A small network was trained on made-up records. Each row is its average activation on records with the value named, seen along a few directions.
Related values have similar rows: they may be neighbours, one step apart, or belong to one group.

Other fields vary at random and push rows far along two fixed directions, the same in every table; ignore that.

Mem, 17 values:
j2: [ -9 -11 -50   8 -11   9  35   9  -2   5   3  34   6  -7   8   4 -34 -40]
j6: [  9   7 -24   0   1   5  16  -9   0  40  22  12   7  -7 -15   0 -15 -36]
j8: [ 43   4  10 -19  -3   0 -11 -17 -37  21  20 -19  17 -14 -25 -32  -2 -43]
j17: [ 36  -6   8 -46   3 -11 -29   3 -52   1  -1 -10  36  -5  -8 -30  -9 -34]
j4: [  5  10   3 -28  -1 -11 -19   3  -7  -4   8 -15  -1   9   2 -17 -20   1]
j11: [-14  17 -60  21   3  -5  27  -7  43   1   9  39  -7  -9  16   9 -49  -7]
j12: [-24 -10 102  16  -8  -9 -53  25  18 -26 -50 -40 -29  40 -18  33  93  72]
j13: [ 22   5  37 -23  12 -12 -37 -19 -22 -20 -23 -24  -7   2 -10 -14  10  18]
j9: [-51 -24  -6  48  -8   1  24  22  45 -14 -24  22 -32  19  30  30  28  32]
j7: [ 22  11  18 -14  15  -1 -20 -20 -30  -7  -6 -17  11 -16 -16 -27   0   7]
j16: [ 40  -7  17 -34   8  -1 -15   2 -67   2  15  -4  27  10   0 -28   5 -21]
j15: [-50   3 -55  39 -17  24  49   0  54   7  -3  47 -18   4  26  30  -3   5]
j14: [-12  -1  -4  17 -12  12   0  -6  15  16  -5   5  -4  14  12  15  17   8]
j5: [ 26  -3 -11 -31  14  18  -7  -6 -23  -4  46 -19  15  -5   4 -14 -24  -6]
j1: [-14   5  -7  30   0  -4  35  -4  26   7   6   8   4 -20  -5   7 -16 -12]
j10: [-10   8 -17  21  11  -7  25 -10   9   1  -2  -1   5 -21 -10   6 -14  -2]
j3: [-18  -8  39  -4  -7  -8 -21  34  28 -25 -15 -17 -31   7   7  27  34  58]
The values of Mem form a line.
What is the length, in steps, of the shortest route from j1 to j15? -> 5
Name the neighbours of j3, in listed order. -> j4, j5
Name the neighbours of j7, in listed order. -> j13, j10

Mifu, 20 values:
e2: [-35   9  28  -8 -15  -4 -35  44  44 -28  -3  -5 -28  27  22  29 -11  56]
e16: [ 45  32  44 -90  26  -6 -55  -8 -98 -29  15 -50  21  11   6 -81   7  25]
e13: [-38  -4  12  23 -53   4  20  -3  69  15 -14   5 -34  23  11  31  30   2]
e11: [ 10  -6 -27  36   0  -5  59  -9 -33  52  42   4 -14  30 -10   0 -15 -46]
e15: [-37 -19   6  15   4  56  10   0  -6 -12 -30  20 -30  15  28  20  38  32]
e20: [-39   9 -80  73 -25  -2  71  -3  54  33 -12  69   8 -71 -24  33 -71 -40]
e19: [-57 -40  30  36  -9  23   2  50  38 -38   3  -2 -17  20   7  51  76  39]
e18: [ 17 -19  43   8  16 -12   5  -5  16 -36   2 -16 -31  -1 -11  30   1  51]
e7: [ -9  12 -21  40  29  -5  -9 -35  37 -20  -2  12  -2   9  21  -8 -39   8]
e12: [ 16   8  23  10  -3 -36   6  24 -15  14 -26  34 -12  15   2  13  34 -39]
e10: [ -3 -10  67  24  26  -3   7  26  35  -9 -19 -56  -5 -25 -39  -8  49  28]
e4: [ 55   2 -48 -52  20 -10 -21 -48 -56  -3  24  15  37 -40 -27 -59 -71 -77]
e1: [  4  36 -72 -12   5   2  15 -18  62   5  18  18 -22  -2 -19   4 -56 -20]
e3: [-25 -19 -64  16 -23 -19  45  27  38 -33 -21  31 -35 -19  45  16 -43   0]
e14: [ 14 -20  39 -13  12 -21 -15  40  -3 -40  12 -37   3   8  27  12  20  53]
e5: [ 27  46 -52 -12 -14  20   8 -36 -11  56  36  -9  21 -45 -35 -18 -45 -45]
e6: [ 16  12   6 -10 -11   6   4 -46 -49  30  18  23  25   3  -4 -60  19 -29]
e17: [ -2  23  24   3  23 -12 -17 -41 -30  13 -20 -33  45 -24 -13 -10  12   5]
e8: [ 33 -21  -8 -39 -13  15 -20  12 -61   5 -19   6  69  30   6  -1  -3 -47]
e9: [  8 -32  51 -47   3   9 -80  27 -29  24  -3 -27   1  36   7   5  69  44]
Each value of Mifu is a pair of two hidden parts, and every pair occurs once (4 first parts, 5 second parts).
Changing only the second part turns e13 into e1. e12 has the same second part as e13; what does that change turn e12 into? -> e4
Changing only the second part turns e2 into e5. e16 has the same second part as e2; what does that change turn e16 into? -> e17
Changing only the second part turns e18 into e11. e7 has the same second part as e18; what does that change turn e7 into? -> e6
